A small network was trained on made-up records. Each row is its average activation on records with the value named, seen along a few directions.
Values that are neighbours, or in one group, have similar rows; names and order tell nothing.
Random noise pushes rows far along 17 fixed directions. That doesn't count. These rows show it; they differ only by the noise:
[   2  325 -109   45   51  185 -225   21  478  184  165 -149  276    4
  111  692  232   67 -324 -294  -11  558  -62 -266  175  131  -92   -2]
[  33   92  -59   50  281  -61  -94 -239   84  186 -358  -66   17  299
 -149   74 -118  183  -23 -524 -402  362 -518 -165  302 -218  -98 -383]
[ 339  -75 -123   83  -47    3  120 -379  -20   40   65 -173 -197 -459
 -263 -465 -279 -237  298   42  122  -84  129  303  267  305  -61 -320]
[-132  481 -332 -566  365  144    6  129   87 -578   45 -607  154  299
 -537 -113  122 -356  623  -62 -308  261  234  232 -306   14 -226  134]
[-143 -247  -13  126   11 -215  204 -297  323  193  543 -244  -87   28
 -278 -283 -148  244    1  163 -206 -491  130 -253   28 -248  165   28]
[ -34  -73 -273 -546  170 -124  109  940  202 -221   56  -28  415  407
  218  490  273  609  157  136  -77  331  432 -391 -559  -51  346   53]
[  84 -133  100  469   94  283 -333  366  199  520  -14  244   55 -228
  331  215  180  328  119 -327  -68  -15   77  159   -9 -384  101 -172]
[ 249  237  217   -3 -168  -91  176   -7 -149   18   16 -426  342   20
 -179  262   88 -226  393  140  -68 -185  157 -170  251  -15  -86  459]
[-226  245 -131  119  372  124  671 -169  -88  168 -306  217  -58 -209
 -315   18  129  189   87   86  392  688 -539 -313  -94  466  130 -288]
[  92  360  -31  -54  150   63  257 -118 -237  -72  406  215 -191    6
  104  122  105 -158 -112  330  480  240   -9 -144 -175  462  277  181]
[ 156  659    0  104  137  549  135  204   92 -251 -624  157  187 -282
 -101   45 -137  331  -70 -330   36 -129  468  186   73  123 -165 -481]
[ 185 -196 -123  -29  103  140  388 -394 -172  350  131  -19 -639   -8
  336 -430  346  273  256 -193 -132  -95 -291  299   97  -86   77 -261]
[ 365  238   -3  378  181  232 -664 -175 -370  196 -257  376 -371 -165
  155 -277  129 -196  326   42   63  -99  162  512   13  -64  132   55]
[-264  -33  200  315  286   21   78  302   96   33 -342   41  218 -226
 -292   92 -216   81   44  131  301  162  162 -261  -97  109   45 -132]
[ 358 -109 -185  160  128    7 -109 -247  101 -236  400 -259 -162 -357
  121  -26 -141 -233  123  -56 -325 -128 -268 -206  -18  -11 -421  150]
[ 356 -179  166   74  -81 -155  -35   45  229  120 -167 -319   83 -466
 -126  -30 -120  -92 -103 -153   22  -41  163  135  226  111 -213 -251]
[ -51    5  169 -169 -347   82  706  -12  -53 -162  -32 -144   75 -119
  -79  -94  -70  -97 -252  -67  230 -101 -126  -47   40  158 -100   68]
[  18 -542  111  -86   32 -397 -276  500 -115  169 -289  -25  267  368
  286   55 -436  261  446   80 -373 -162  255  113  288 -402   -7 -128]
[-121 -414 -130 -149 -543  308 -358  374  173 -145    7 -168  196   23
  257  160  119 -435  -56 -356  166  449  -17  154 -109  -73  -73  315]


Values of GUNUG:
zupam: [-408  126  301  182 -250  154   62 -161  181   16  142   87  -39   89
   16  126 -106 -112 -798 -214  126 -186 -145   26  178  -45 -179   34]
tiv: [-356 -493 -240 -178 -494 -135 -230  205  274 -149   25  -38  194   93
  -45   -1  230  150  -65  432  -46 -220  418  -98 -254 -148   79  522]
lis: [ 271 -144 -161  521  239  184   72 -398  -87  235 -143  257 -508 -478
  119 -132  236  178  -21 -256   58   46 -572 -380 -146   46   46 -219]
mip: [ 139 -563 -183  170 -268   80 -242  -29   56   90 -260   30  -18 -126
  193   10   61   49   -6 -150  203  400 -226 -342   21  157  108  -30]
rit: [ 899  -95  353  180 -498 -163 -265  164 -787  150  386  203  158  195
  367  346  -62 -434   97 -247  147 -184 -205 -184  142 -141  420  379]
vita: [-209 -521  -87 -171 -164 -352 -617   91  152  -61 -278 -140  184  154
 -233  -28 -361 -230   10   16  167  424  168   47   74  128   62 -145]
ven: [ 504  168  124 -215 -156 -301   50 -116  171  221  -39 -228  232   26
 -133   81   16  356  -80 -148 -251 -362  313   63  278  -72   18 -280]
nalot: [-512  -43  102  -64 -190  -69  349  413   88  430 -108  799  220   12
  391  263  184  383 -575   99  227  308 -384  253 -108  -35  199 -180]
gubif: [-111 -461 -192  162  -44  -93 -368 -100  140  -80 -149  -67 -160  -72
 -202 -181  361  177  140  330   16 -122  319 -538 -296  -70  236  405]
ruz: [  99 -139  244  271  -68  424 -267 -345   60 -195 -418 -661 -342 -121
 -219 -294  257 -173  156 -375  289 -263  518 -211  122  100   93   25]
mita: [ 425   66 -520 -623 -214 -194  313  -16   86 -414  599   52   14  256
  294   61  -63  429 -215  244 -135  -99  248 -212  -80  396  139 -144]
kunit: [-174 -219   33   88  -21   51  325  336  121  176  102   37  104 -306
  305  138  363  154  371  139 -241  -72 -262  189 -209 -177 -237  120]
bulir: [-250   75   80  122  238  219 -334  -76  140  134 -120  123 -402  -79
   97 -166  451   86 -170  -57   -5  -96   78  292 -198 -233 -123   28]
dirig: [-658 -275   40 -276 -407  -18 -181  229  124   70  -71  358    7  415
  642  210  142  183 -718   99   24  111 -106  253  -26 -223  -32  119]
zagid: [ 534  216   84  -34  142 -313   87  -31 -246   46  512  -78  184 -124
 -125  287 -324 -346  235  145   87  -10  -77 -219   82  244  126  -16]
kip: [ -89  230 -313  283   51  219 -427   60   53 -283  252   61  244 -217
  -10   96 -331 -214  536  257 -308 -383  303   78   46  -67 -334  298]
ledap: [  30  167  153 -405  224 -597 -227  146  166  -29 -306 -116  194  185
 -224  217  149   50 -528  174  -94  255  169   52   85  155    3 -107]
fele: [-136   30  317    8  -77   10  135  228 -133 -338 -105   -8  103   24
   19  -75  -34 -177 -310 -124 -183 -296 -319   28 -308 -383 -275  196]
mas: [ 164  190  266 -191  195   -2  243  302 -141  200 -229  -51   28   97
  215  133   81  226  140  -43   44  -58  353  355  183   48   27 -267]
pusav: [-381 -676 -189 -301  -85 -115  313   18  131  154  217 -264 -144  181
   45 -426 -223  354  313   96 -204 -192  223  227  120 -172  -11 -389]
lezel: [ 341 -104 -114 -107   26  -22  213  165 -360  156 -316  458 -246  -47
  364 -149  178  372  159 -244  -75  108 -306  208  -53  -69  235 -561]
GUNUG is arranged as a tree with 4 forks.
Question: List every value one step from bulir, in the order listed.
Answer: gubif
Question: List every value one step from zagid, in the order listed.
Answer: lis
Question: List every value one step from ven, in the order listed.
Answer: mip, vita
Question: List every value one step from nalot, in the order listed.
Answer: kunit, ledap, lezel
Question: List every value one step from fele, in the order listed.
Answer: dirig
